Each row below is a small network's average activation on inputs in which a field has the value named, seen along a few directions.
Related values have similar rows: they may be neighbours, one step apart, or belong to one group.
In the rows, 500 means zero.
Random noise pushes rows far along 4 fixed directions. That doesn't count. These rows show it; they differ only by the noise:
[327 407 775 489 374 621 435 398 553 592 376 387 485 244 764]
[505 709 467 468 415 208 585 472 429 445 464 473 602 799 587]
[667 426 228 523 631 516 472 364 518 556 559 703 582 881 313]
[477 448 379 519 487 369 504 351 485 487 443 600 573 811 482]
[617 603 437 538 498 649 325 570 599 731 507 511 532 430 541]
[510 592 580 421 471 327 652 383 419 412 506 466 582 726 590]


Values of BIB:
fifo: [520 363 473 462 509 600 679 375 402 347 534 615 438 487 339]
sef: [459 440 167 668 342 458 314 662 502 647 479 610 516 496 394]
gom: [529 510 570 673 507 668 240 602 602 518 414 442 383 186 524]
sevi: [606 349 388 531 684 657 454 419 630 494 612 636 400 625 207]
tutaz: [476 664 525 515 416 257 544 747 407 415 449 449 487 388 439]
numos: [509 492 616 323 654 314 702 451 372 277 545 472 565 601 513]
kedo: [515 505 416 459 566 533 559 560 395 472 606 450 447 468 344]
ner: [277 467 552 529 450 615 399 666 656 565 452 393 431 222 666]
bupom: [365  83 429 616 536 750 325 312 662 649 374 656 461 446 516]
BIB is arranged as 3 separate groups.
- List the group mates of numos, in the order listed. => ner, bupom
- List the group mates of kedo, in the order listed. => fifo, sef, tutaz

Values of GAKIP:
posak: [601 362 306 455 591 546 680 405 410 379 624 654 531 677 307]
vero: [539 528 462 388 530 412 628 464 511 468 559 500 563 732 576]
bik: [731 402 433 413 653 642 639 371 407 476 617 602 572 669 426]
debin: [571 593 288 589 481 426 458 543 482 501 565 543 458 660 292]
modeg: [210 511 463 477 391  21 643 401 345 354 366 502 603 881 582]
maz: [608 512 553 522 526 518 519 540 535 454 554 557 478 464 370]
badoz: [624 579 442 497 620 637 459 495 619 485 579 539 481 551 415]
rak: [426 523 317 582 504 442 366 635 474 558 445 530 479 496 432]
bazok: [430 374 567 561 489 339 436 342 503 440 348 520 512 607 519]
GAKIP is arranged as 3 separate groups.
- List the group mates of bik, in the order listed. => vero, modeg
- List the group mates of maz, in the order listed. => posak, debin, rak
